These are the activations of a small network on made-up records, seen along a few directions, one row for each record.
After each row come some of the record's fields: J, W, C, E, G, Z, K, T.
The largest differences between rows may come from other fields.
In the rows, 500 means zero.
Strong random noise was added to every row along 21 fixed directions; ignore it. To show where, here is one row again and again, with new noise each time:
[503 782 399 701 518 580 526 254 569 401 713 443 308 486 461 644 712 479
 618 471 833 494 355 423 551 714 681 667 547 729 586 509 521 518 486 390
 357 479 646 505 181]
[327 514 393 499 323 657 344 455 569 486 529 749 383 531 563 419 593 764
 665 560 564 510 417 358 493 594 624 479 443 438 324 497 463 560 440 490
 647 320 520 583 481]
[408 530 474 521 415 544 518 331 506 472 462 341 436 381 557 687 417 416
 585 305 395 399 354 457 511 539 388 605 445 535 678 533 517 441 241 476
 491 426 398 489 529]
[718 624 453 481 453 715 638 368 540 499 511 455 371 660 360 436 296 558
 617 555 665 557 517 491 620 511 389 574 591 389 598 590 376 537 683 469
 443 406 439 505 562]
[539 576 621 422 431 677 467 391 580 367 534 586 376 244 585 654 378 442
 425 549 454 576 585 590 535 482 365 373 369 444 694 493 446 391 574 627
 518 402 352 536 667]
[669 670 447 390 335 555 452 559 338 592 713 381 473 661 374 381 572 414
 470 593 683 562 346 451 614 446 551 542 441 490 504 457 425 539 665 595
 561 558 527 533 448]
[576 551 548 474 764 494 654 695 468 402 365 550 303 524 578 504 653 317
 398 504 502 639 459 338 425 518 539 367 430 610 448 502 624 665 646 401
 666 423 463 441 485]
[606 644 570 708 375 517 582 401 495 533 412 506 547 496 420 504 576 468
 684 590 485 517 549 560 600 633 600 422 401 645 446 549 473 590 467 516
 464 413 659 570 484]
[479 474 483 456 613 339 558 596 490 584 466 448 399 499 548 602 293 309
 403 376 382 527 484 512 524 618 426 394 362 434 511 546 680 568 445 430
 653 390 356 648 849]
[370 534 589 403 533 702 358 630 409 660 681 658 412 453 514 470 461 509
 400 457 466 580 439 422 478 477 499 381 274 552 252 383 355 514 522 607
 494 528 370 446 535]
[357 547 315 555 589 320 475 464 568 543 554 404 439 588 457 506 623 541
 565 423 570 446 375 435 477 679 606 585 526 586 495 544 624 512 444 311
 554 431 516 626 472]
[389 545 390 519 400 455 537 544 518 436 490 598 673 421 551 382 433 527
 716 377 723 437 591 604 730 467 512 642 673 339 576 489 503 509 474 715
 579 435 650 601 672]
[448 523 404 184 574 596 547 500 498 388 412 644 264 704 530 564 639 606
 477 419 456 401 317 370 390 557 620 602 400 495 510 507 325 487 375 389
 570 434 471 399 394]
[381 636 372 551 502 489 414 399 726 446 287 591 556 615 338 402 685 640
 632 555 640 337 614 589 526 697 704 347 685 414 514 534 645 387 655 338
 521 461 582 525 498]
[566 476 588 495 424 407 530 493 425 617 369 597 615 616 328 517 367 599
 589 482 347 459 453 544 473 506 553 455 469 496 520 547 287 546 562 588
 392 359 525 584 637]
[576 525 582 659 389 344 565 414 549 414 384 533 507 550 435 513 514 462
 530 461 441 525 390 511 410 484 556 325 479 492 521 603 483 429 820 465
 527 668 442 490 503]
[547 524 529 702 410 381 576 404 575 494 484 482 418 520 512 405 456 613
 547 532 375 612 426 506 463 567 462 422 428 567 438 647 445 477 808 434
 508 527 352 613 514]
[725 611 616 277 191 314 646 521 461 580 460 389 353 578 141 480 507 363
 583 448 464 475 532 519 452 600 405 363 321 380 363 534 448 408 576 515
 769 850 329 533 669]
[484 522 437 413 566 540 439 538 523 568 522 545 406 646 418 494 396 516
 420 538 510 535 389 480 521 546 538 387 377 410 435 583 489 505 561 445
 572 415 394 576 592]
[681 718 469 604 564 288 660 533 413 568 646 512 571 634 173 604 291 640
 624 342 774 529 320 523 620 422 662 547 511 440 682 648 275 514 703 679
 353 496 594 688 435]
[446 744 574 451 552 528 516 643 459 474 306 482 492 274 453 561 556 289
 467 391 475 440 532 569 659 579 535 332 449 515 669 460 637 495 490 707
 588 313 421 561 625]
[522 467 512 345 627 461 503 625 442 569 667 334 489 468 397 509 564 576
 480 546 552 548 488 443 455 382 446 624 417 599 416 503 372 498 342 532
 521 589 480 504 316]
[324 448 483 564 747 322 353 764 523 507 463 481 525 352 634 541 545 574
 401 505 601 477 565 435 484 522 661 446 645 494 408 495 819 631 398 540
 601 326 512 627 421]

[712 672 538 541 361 636 632 479 472 496 445 464 477 527 318 506 371 553
 649 463 579 499 482 497 633 420 513 440 459 405 579 581 386 511 565 631
 525 509 471 517 451] => J=j1 W=w3 C=c1 E=e3 G=g2 Z=z1 K=k1 T=t2
[428 477 514 656 611 326 541 549 503 600 517 553 595 490 424 469 339 728
 475 366 472 589 427 432 446 413 376 362 415 401 364 660 435 382 626 459
 447 626 398 533 439] => J=j1 W=w3 C=c1 E=e3 G=g2 Z=z1 K=k2 T=t2
[422 437 457 433 494 371 498 550 439 641 641 521 559 577 515 477 488 701
 539 378 414 471 491 459 419 449 479 570 398 511 426 445 392 434 404 460
 458 610 552 524 510] => J=j2 W=w1 C=c3 E=e1 G=g2 Z=z3 K=k1 T=t4
[370 399 387 562 505 422 501 335 629 388 555 656 608 451 500 577 429 554
 600 494 484 561 437 598 515 459 456 539 412 456 662 605 377 390 444 491
 479 420 585 631 650] => J=j1 W=w1 C=c3 E=e2 G=g1 Z=z2 K=k2 T=t4
[321 392 435 690 487 620 301 459 520 652 723 479 565 418 635 312 462 456
 429 657 443 624 501 597 611 570 455 596 504 673 333 456 496 596 569 535
 411 333 418 617 587] => J=j1 W=w1 C=c3 E=e2 G=g1 Z=z2 K=k2 T=t5
[533 603 551 328 435 712 470 543 525 468 541 557 290 431 435 481 670 481
 486 555 716 535 619 336 452 530 416 371 448 398 284 422 593 467 451 436
 725 675 436 339 371] => J=j3 W=w3 C=c2 E=e1 G=g1 Z=z3 K=k1 T=t1
[511 411 601 393 511 521 453 430 464 409 542 535 531 430 590 508 377 317
 263 495 592 560 499 530 462 428 223 560 654 365 553 516 462 349 665 570
 379 611 423 323 542] => J=j1 W=w1 C=c3 E=e2 G=g1 Z=z2 K=k1 T=t3
[383 223 447 709 475 521 499 545 472 455 520 506 682 421 638 469 422 502
 700 447 347 638 337 360 411 166 431 585 529 552 581 471 445 635 484 545
 570 434 533 501 613] => J=j1 W=w3 C=c1 E=e3 G=g2 Z=z1 K=k2 T=t5
[503 414 477 655 504 541 413 532 628 350 463 259 521 449 586 442 615 439
 454 664 559 540 471 467 483 317 522 363 536 457 431 603 769 455 538 410
 691 740 442 419 254] => J=j1 W=w3 C=c1 E=e3 G=g2 Z=z1 K=k2 T=t1
[485 505 379 297 562 320 581 694 499 605 605 601 430 582 432 358 424 750
 603 411 531 484 660 530 506 591 560 700 641 428 499 395 416 600 605 554
 539 412 462 677 747] => J=j1 W=w1 C=c3 E=e2 G=g1 Z=z2 K=k1 T=t5
[484 295 615 654 510 408 532 524 502 442 443 466 383 423 569 548 500 325
 465 548 219 544 351 566 421 550 680 606 426 807 347 543 407 717 497 612
 512 462 328 595 455] => J=j3 W=w2 C=c2 E=e3 G=g1 Z=z2 K=k2 T=t2
[404 441 521 353 541 419 552 391 511 499 486 587 561 543 434 574 522 193
 448 429 458 464 502 623 496 642 372 521 369 504 467 497 420 383 342 440
 457 618 597 415 734] => J=j1 W=w1 C=c3 E=e2 G=g1 Z=z2 K=k2 T=t1
[474 498 476 492 427 561 365 465 488 520 594 430 480 452 506 479 453 523
 473 596 364 552 351 541 524 481 541 580 505 598 672 447 394 553 664 609
 427 280 344 628 579] => J=j3 W=w3 C=c2 E=e1 G=g1 Z=z3 K=k1 T=t5
[458 500 525 475 745 450 581 579 467 573 244 537 482 516 534 566 424 504
 453 424 344 470 569 427 463 657 455 496 624 546 584 465 584 646 467 384
 388 137 482 501 659] => J=j1 W=w3 C=c1 E=e3 G=g2 Z=z1 K=k2 T=t5
[411 612 462 736 416 629 568 304 468 484 430 539 637 553 441 318 598 316
 630 442 633 477 393 543 645 625 429 667 707 626 496 513 392 496 642 549
 258 459 631 368 420] => J=j1 W=w3 C=c1 E=e3 G=g2 Z=z1 K=k2 T=t5
[541 582 464 601 637 347 592 579 617 469 637 382 462 471 451 457 458 689
 549 446 682 490 598 603 576 477 634 587 594 507 437 582 495 471 627 544
 467 740 451 585 301] => J=j1 W=w1 C=c3 E=e2 G=g1 Z=z2 K=k2 T=t2
[418 605 512 573 382 479 458 411 496 546 591 615 645 445 461 616 353 473
 557 326 554 423 476 643 616 493 554 413 375 409 561 491 409 359 434 640
 402 630 587 531 610] => J=j1 W=w1 C=c3 E=e2 G=g1 Z=z2 K=k2 T=t4
[554 580 545 484 393 450 444 559 412 601 408 456 628 571 383 368 557 533
 452 594 480 511 463 490 552 497 476 378 472 437 408 576 488 458 576 567
 520 496 514 503 412] => J=j1 W=w1 C=c3 E=e2 G=g1 Z=z2 K=k1 T=t5
[527 615 491 551 480 668 449 473 462 649 728 382 635 444 442 441 313 256
 462 519 731 525 646 675 762 506 362 522 507 440 455 437 567 469 464 618
 411 600 533 490 648] => J=j3 W=w3 C=c2 E=e1 G=g1 Z=z3 K=k1 T=t5
[607 425 503 636 335 295 622 320 462 540 552 555 459 560 557 578 386 715
 617 359 477 529 510 335 334 556 370 565 558 434 471 524 465 511 552 316
 458 565 526 507 546] => J=j3 W=w2 C=c2 E=e3 G=g1 Z=z2 K=k1 T=t2
[429 364 359 381 361 596 526 435 684 286 440 576 267 627 433 485 374 483
 659 383 554 440 290 443 448 404 569 573 579 291 572 567 467 490 584 508
 763 602 281 511 615] => J=j2 W=w2 C=c1 E=e2 G=g2 Z=z3 K=k1 T=t4
[388 437 528 372 681 357 474 573 490 604 537 413 546 622 422 420 499 517
 286 472 469 444 453 565 457 554 427 537 430 487 197 606 400 331 442 431
 374 799 418 367 302] => J=j1 W=w3 C=c1 E=e3 G=g2 Z=z1 K=k2 T=t2
[487 527 653 509 656 555 417 463 591 602 516 536 502 391 288 584 339 571
 380 514 502 401 728 725 468 625 582 462 652 565 476 445 417 428 608 598
 177 513 370 504 491] => J=j3 W=w2 C=c2 E=e3 G=g1 Z=z2 K=k2 T=t2
[402 494 467 398 573 531 479 598 610 408 524 478 470 313 604 518 547 361
 416 518 512 544 642 580 560 451 390 324 336 392 477 499 707 370 366 502
 765 632 436 514 628] => J=j2 W=w1 C=c3 E=e1 G=g2 Z=z3 K=k1 T=t5
[472 419 413 364 535 734 446 538 592 480 286 191 499 630 647 228 513 477
 409 669 310 347 573 665 668 486 475 617 612 509 425 561 575 474 442 463
 527 491 295 414 402] => J=j2 W=w1 C=c3 E=e1 G=g2 Z=z3 K=k1 T=t2
[591 422 587 491 546 410 535 461 480 533 505 529 425 508 556 510 465 430
 419 589 447 553 578 523 447 656 466 603 584 612 451 470 459 631 610 454
 409 350 474 557 607] => J=j3 W=w3 C=c2 E=e1 G=g1 Z=z3 K=k1 T=t2
[535 483 435 331 670 496 574 552 508 485 366 357 449 512 502 533 391 479
 411 467 554 510 554 385 482 467 210 487 600 287 626 574 683 432 396 363
 580 414 416 440 557] => J=j2 W=w1 C=c3 E=e1 G=g2 Z=z3 K=k1 T=t4
[550 494 504 605 555 583 517 495 564 561 320 378 620 547 369 430 285 647
 567 533 443 493 555 548 541 394 416 422 651 357 563 588 525 483 633 470
 395 455 384 453 521] => J=j3 W=w3 C=c2 E=e1 G=g1 Z=z3 K=k1 T=t5
[391 492 535 460 479 418 544 539 355 445 407 613 525 521 626 468 602 251
 428 309 516 488 331 359 441 516 390 533 563 470 465 435 545 502 535 524
 519 562 557 307 540] => J=j2 W=w2 C=c1 E=e2 G=g2 Z=z3 K=k1 T=t5
[536 417 474 483 622 445 621 567 517 485 601 477 393 553 460 322 533 297
 462 707 514 748 433 519 568 566 378 578 339 640 313 629 420 616 581 494
 614 461 476 605 558] => J=j2 W=w2 C=c1 E=e2 G=g2 Z=z3 K=k1 T=t1
[345 394 445 623 509 680 345 506 505 491 403 488 604 516 646 329 590 497
 489 566 453 538 407 383 481 384 433 440 602 492 420 482 592 526 583 421
 525 454 471 354 409] => J=j1 W=w1 C=c3 E=e2 G=g1 Z=z2 K=k2 T=t3
[621 415 531 478 677 394 615 494 481 543 572 269 604 450 455 644 240 460
 441 490 433 466 626 709 560 420 427 675 526 540 688 553 423 496 341 558
 311 513 498 563 554] => J=j3 W=w2 C=c2 E=e3 G=g1 Z=z2 K=k2 T=t1
[508 409 564 360 393 500 581 502 492 385 552 772 392 498 569 443 378 413
 521 425 539 584 489 507 488 487 417 568 499 384 428 457 312 521 684 627
 571 580 434 472 736] => J=j2 W=w2 C=c1 E=e2 G=g2 Z=z3 K=k1 T=t2
[430 701 431 591 487 561 492 477 486 535 807 510 439 339 611 380 592 564
 511 453 715 638 548 457 621 569 380 563 467 567 455 428 503 438 635 530
 467 563 518 530 433] => J=j1 W=w1 C=c3 E=e2 G=g1 Z=z2 K=k2 T=t2

Here are new rows. What are their fields?
[426 347 455 371 800 540 494 624 598 415 492 566 571 366 424 568 535 453
 569 500 583 549 701 471 390 335 478 530 697 493 758 313 556 570 535 472
 555 345 547 494 743] => J=j3 W=w2 C=c2 E=e3 G=g1 Z=z2 K=k2 T=t1
[337 585 483 757 511 578 392 413 443 601 635 528 639 399 642 470 493 305
 456 339 720 555 491 389 546 527 323 397 611 451 451 378 729 449 650 395
 400 592 568 332 577] => J=j3 W=w3 C=c2 E=e1 G=g1 Z=z3 K=k1 T=t1
[478 645 508 189 407 405 374 483 403 742 454 482 578 646 220 314 546 636
 337 516 380 402 500 550 453 664 325 442 570 400 574 443 356 256 782 498
 304 434 369 501 624] => J=j2 W=w1 C=c3 E=e1 G=g2 Z=z3 K=k1 T=t2
[515 477 511 726 637 454 609 431 586 511 541 558 466 575 585 490 501 729
 605 433 566 525 633 428 379 553 528 509 606 589 346 497 526 521 617 264
 367 661 583 419 350] => J=j2 W=w1 C=c3 E=e1 G=g2 Z=z3 K=k1 T=t3
[490 639 508 656 411 613 429 407 543 591 562 514 472 505 301 480 621 465
 615 558 559 505 478 511 540 638 622 413 419 650 375 479 487 517 518 481
 461 538 520 521 423] => J=j1 W=w1 C=c3 E=e2 G=g1 Z=z2 K=k1 T=t3
[515 612 463 646 490 506 593 492 498 505 550 632 523 453 448 638 482 607
 698 348 604 512 484 415 527 458 625 429 397 497 560 476 455 547 418 506
 554 482 630 560 501] => J=j1 W=w3 C=c1 E=e3 G=g2 Z=z1 K=k2 T=t5
[495 387 406 395 403 581 587 588 531 440 675 552 416 448 624 361 422 597
 659 499 549 601 581 502 568 362 433 702 472 426 404 445 358 579 484 592
 708 598 416 551 622] => J=j3 W=w3 C=c2 E=e1 G=g1 Z=z3 K=k1 T=t5
[547 755 479 557 520 545 450 428 468 481 622 447 520 336 512 693 588 525
 513 468 642 502 525 448 525 487 520 426 483 524 825 383 610 424 464 489
 399 399 640 513 438] => J=j2 W=w2 C=c1 E=e2 G=g2 Z=z3 K=k1 T=t4
[634 539 592 522 411 538 455 488 430 506 469 380 414 516 543 604 373 567
 423 589 444 482 401 454 518 474 529 488 464 461 528 588 528 555 403 580
 439 405 450 520 325] => J=j2 W=w2 C=c1 E=e2 G=g2 Z=z3 K=k1 T=t4
[419 473 577 413 379 520 495 375 587 364 230 600 520 425 634 472 691 606
 529 535 206 388 604 577 390 571 473 467 488 564 560 461 398 361 514 453
 464 474 466 399 491] => J=j3 W=w3 C=c2 E=e1 G=g1 Z=z3 K=k1 T=t4
[566 486 516 470 670 654 606 544 568 428 440 380 431 488 475 477 403 261
 401 599 421 585 489 615 606 425 419 423 363 557 558 617 491 505 532 532
 562 492 372 512 550] => J=j1 W=w3 C=c1 E=e3 G=g2 Z=z1 K=k2 T=t1
[439 610 534 577 562 444 625 451 549 419 497 628 540 405 629 493 609 502
 483 363 564 550 591 520 515 520 407 377 380 488 427 524 484 320 579 416
 490 753 587 366 441] => J=j1 W=w1 C=c3 E=e2 G=g1 Z=z2 K=k2 T=t2
[475 542 542 618 618 467 522 409 552 479 497 631 507 463 545 602 455 644
 536 436 587 519 535 427 432 561 498 462 583 520 563 519 472 486 589 432
 333 421 583 482 453] => J=j1 W=w1 C=c3 E=e2 G=g1 Z=z2 K=k1 T=t1
[428 453 535 636 437 407 627 599 480 638 538 419 541 419 507 337 483 350
 629 291 456 570 593 433 485 482 309 429 437 515 224 420 604 508 562 422
 662 857 409 423 669] => J=j1 W=w3 C=c1 E=e3 G=g2 Z=z1 K=k2 T=t2
[491 463 586 554 556 533 605 576 393 565 347 499 658 478 443 324 518 215
 489 452 381 659 407 448 538 383 248 369 420 558 454 503 398 514 746 530
 542 503 419 376 664] => J=j3 W=w3 C=c2 E=e1 G=g1 Z=z3 K=k1 T=t2
[400 366 417 460 392 567 347 543 532 486 644 558 508 555 600 390 492 426
 493 662 589 529 497 580 611 520 601 581 457 423 289 514 560 574 340 578
 641 511 564 579 564] => J=j1 W=w1 C=c3 E=e2 G=g1 Z=z2 K=k2 T=t1
[491 476 509 431 581 404 545 539 501 534 584 499 313 579 317 575 519 519
 503 459 582 524 370 376 379 585 547 555 448 542 343 572 455 551 396 454
 541 587 441 532 365] => J=j1 W=w1 C=c3 E=e2 G=g1 Z=z2 K=k2 T=t1
